A small network was shown many inputs. Here are its activations along a few directions, one row for each input.
Each table varies a few parts of the input and shows all the possible inputs, shuffled.
Descriptions start from the smaller parts, as in this example, which fits no table here: ring(5) and (point or ring(11) or (values(3) and line(6))).
Shared parts are said once, and a part with two or three values counts as separate values.
In the rows, zero is written as 128.

Other details of the inputs shift rows strongly along three fixed directions, in all tables alike. That doesn't count.

Rows:
x1: [114 145 128 141 131 135 134 117 133 117 123]
x2: [178  85 136 110 136 122 131 159 112 131 150]
x3: [ 92 109 126  87 142 111 117 151 175 144 113]
x4: [159 140 156 143 135 108 102 110 113 113 116]
x5: [113 144 118 134 130 137 123 114 128 119 123]
x6: [139 117 154 131 138 107  97 139 119 113 124]
x7: [ 82  96 107  79 129 122 147 161 179 166 125]
x8: [115 147 127 143 130 136 128 120 133 124 125]
x9: [114 146 120 140 129 140 119 117 129 125 125]
x10: [105 134 103 127 121 153 162 133 137 127 132]
x11: [105 133 102 131 110 149 153 133 136 134 133]
x12: [137 149 133 143 132 130 119 102 108 114 126]
x13: [ 91 108 137  98 138 106 128 152 180 154 116]
x14: [115 147 127 146 124 135 127 120 133 128 127]
x15: [137 147 130 149 121 129 113 102 109 119 126]
x16: [199 106 124 122 132 121 130 143 101 132 139]
x17: [112 145 118 135 122 135 123 115 127 120 123]
x18: [140 149 140 154 132 132 120 104 112 117 123]
x19: [113 144 131 138 131 137 134 113 130 120 120]
x20: [189  96 138 120 127 122 128 152  98 117 149]
x21: [103 135 132 147 132 141 123 129 121 115 133]
x22: [199 106 124 124 126 120 129 144 101 136 140]
x23: [114 149 126 141 122 134 129 121 132 118 123]
x24: [136  86  58  98  97 170 215 161 121 156 158]
x25: [139 118 156 135 138 110  97 139 119 123 130]
x26: [153 129 162 148 132 112  87 124 112 108 134]
x27: [112 143 122 132 131 135 126 111 126 121 124]
x28: [114 144 130 145 120 132 132 118 134 124 124]
x29: [112 144 131 140 124 135 130 111 128 132 124]
x30: [113 145 120 141 118 136 120 117 130 125 124]
x31: [130  95 171 101 149  86  82 156 157 137 125]
x32: [113 146 130 142 124 132 133 118 132 118 122]
x33: [113 147 120 136 122 137 121 119 129 120 122]
x34: [198 106 131 126 134 119 139 139 103 131 139]
x35: [111 146 127 135 130 134 129 110 126 128 127]
x36: [134  91  61  97 107 174 220 155 117 155 162]
x37: [146 129 144 123 135 105 100 118 122 123 118]
x38: [111 144 128 137 119 131 128 110 126 128 125]
x39: [113 144 132 144 125 135 132 113 131 130 123]
x40: [ 90 108 138  85 144 107 128 144 173 147 111]
x41: [103 134 109 127 123 151 161 122 131 136 131]
x42: [126  92 166  93 157  83  87 162 153 130 118]
x43: [105 137 133 141 131 143 124 126 127 107 138]
x44: [136 151 134 146 124 128 118 102 106 114 125]
x45: [196 106 132 116 126 116 139 134  96 129 134]
x46: [196 104 132 120 123 115 138 132  97 135 136]
x47: [128  93 150  82 148  81  89 158 172 157 111]
x48: [ 91 112 130  91 135 107 121 154 175 145 113]
x49: [113 145 119 138 130 137 121 113 128 125 125]
x50: [112 145 124 139 124 133 123 110 127 131 127]
x51: [112 143 131 143 120 134 133 113 131 126 122]
x52: [114 146 125 145 119 134 128 120 133 123 124]
x53: [105 135 100 126 121 154 157 133 134 128 132]
x54: [128 138 140 160 124 133 110 120 104 107 132]
x55: [173 115 112 127 117 138 155 127  95 138 146]
Each input here is: ring(5) and (values(2) or ring(9)).
The inputs of x13 and x28 match in every part but the ring(5) part. If x47 is changed in the same way as x13 into x28, which row does it become?
Answer: x30
The inputs of x44 and x35 match in every part but the ring(5) part. If x6 is changed in the same way as x44 into x35, which row does it become?
Answer: x21
Which other rows agree with x40 in the ring(5) part? List them by row number.
Answer: x1, x3, x5, x10, x12, x19, x27, x42, x43, x53
Which other rows does x8 become when the ring(5) part takes its other values? List them by row number.
Answer: x10, x14, x23, x52

Rows:
x56: [ 56 186 171 165 133 118  82  90 154  99 101]
x57: [ 52 179 156 163 138 126  69  90 141  99 104]
x58: [ 99  99 164  88 161  89  95 153 178 137 111]
x59: [139 110  56 123  90 197 211 148  92 125 167]
x60: [144 122 139  75 144  69 101 111 166 170  85]
x61: [ 54 118  77 113  98 167 184 146 157 152 144]
x62: [103 104 155  97 149  83  82 149 188 149 111]
x63: [ 98 104 164  97 141  80  84 147 178 155 103]
x64: [ 88 216 122 161 119 127 106  48 140 122  83]
x65: [204  93 146 118 128 111 134 143  92 131 142]
x66: [ 74 180 161 170 131 130  95  84 125  95 117]
x67: [ 60 123  98 115 113 168 191 145 165 151 137]
x68: [ 29 118 100 103 124 159 189 146 171 145 138]
x69: [165 174 132 198 105 148 114  85  74  94 132]
x70: [163 177 141 195 120 153 127  91  74  86 134]
x71: [ 99 109 152  91 154  92  80 158 177 134 107]
x72: [159 171 141 190 117 147 123  85  69  78 139]
x73: [ 39 126 110 109 121 159 181 144 181 146 131]
x74: [186 100 140 118 132 103 119 154 122 140 127]
x75: [181  95 152 111 140 104 127 146 112 137 137]
x76: [206  90 143 115 140 114 139 146 100 124 146]
x77: [189  99 148 115 136 102 125 156 119 137 128]
x78: [ 64 146  79  91 121 146 181 106 187 174 103]
x79: [ 38 128  85 114 112 156 170 152 183 147 130]
x80: [113 116  57 120  89 189 208 152 113 134 164]
x81: [ 96 102 153  88 155  92  79 151 170 144 113]
x82: [181  95 149 115 136 103 124 146 113 144 135]
x83: [181  97 131 107 138 106 110 153 111 139 142]
x84: [137 120  73 139 102 191 228 142  94 117 166]
x85: [161 173 125 199 115 150 107  82  71  99 143]
x86: [208  92 140 120 122 109 135 147  98 132 139]
x87: [181  94 147 115 128 104 124 144 112 140 133]
x88: [138 136  54 106 104 167 216 106 119 168 132]
x89: [181  98 133 106 130 106 106 152 109 136 139]
x90: [157 168 128 192 127 156 110  86  62  87 140]
x91: [156 170 136 191 128 154 117  84  63  86 142]
x92: [137 136 130  88 147  80 110 111 171 162  82]
x93: [102 103 152  94 139  78  82 152 183 144 108]
x94: [116 100 151  94 143  95 109 152 155 128 118]
x95: [207  96 126 113 134 118 120 153 102 133 149]
x96: [123 111 145  97 146  92  89 160 162 137 117]
x97: [203  89 127 109 129 118 116 148  90 128 145]
x98: [ 79 180 152 173 142 136  77  88 133  93 111]
x99: [ 79 183 151 179 127 132  88  87 132 117 112]
x100: [183  95 129 108 138 121 115 148 116 130 141]
x101: [139 176 135 188 131 149 100  95  85  83 125]
x102: [133 105  68 126  97 193 224 144  86 127 168]
x103: [ 54 117  79 109 108 171 184 150 152 132 138]
x104: [211  93 136 124 130 114 127 146 105 142 140]
x105: [ 54 187 161 167 145 126  81  96 149  91 102]
The inputs of x76 and x66 match in every part but one. If x95 is changed in the same way as x76 into x66, which row does it become?
Answer: x89
What is each input in this table made of?
Answer: ring(5) and (point or ring(9))
Which other rows agree with x82 in the ring(5) part? List them by row number.
Answer: x68, x75, x81, x83, x85, x88, x90, x91, x99
Which other rows agree with x70 in the ring(5) part? List them by row number.
Answer: x71, x74, x77, x79, x84, x92, x96, x101, x105
A walk changes only the ring(9) part. It starts at x103 and steps to x94. List the rest of the walk in order.
Answer: x72, x56, x86, x69, x93, x80, x59
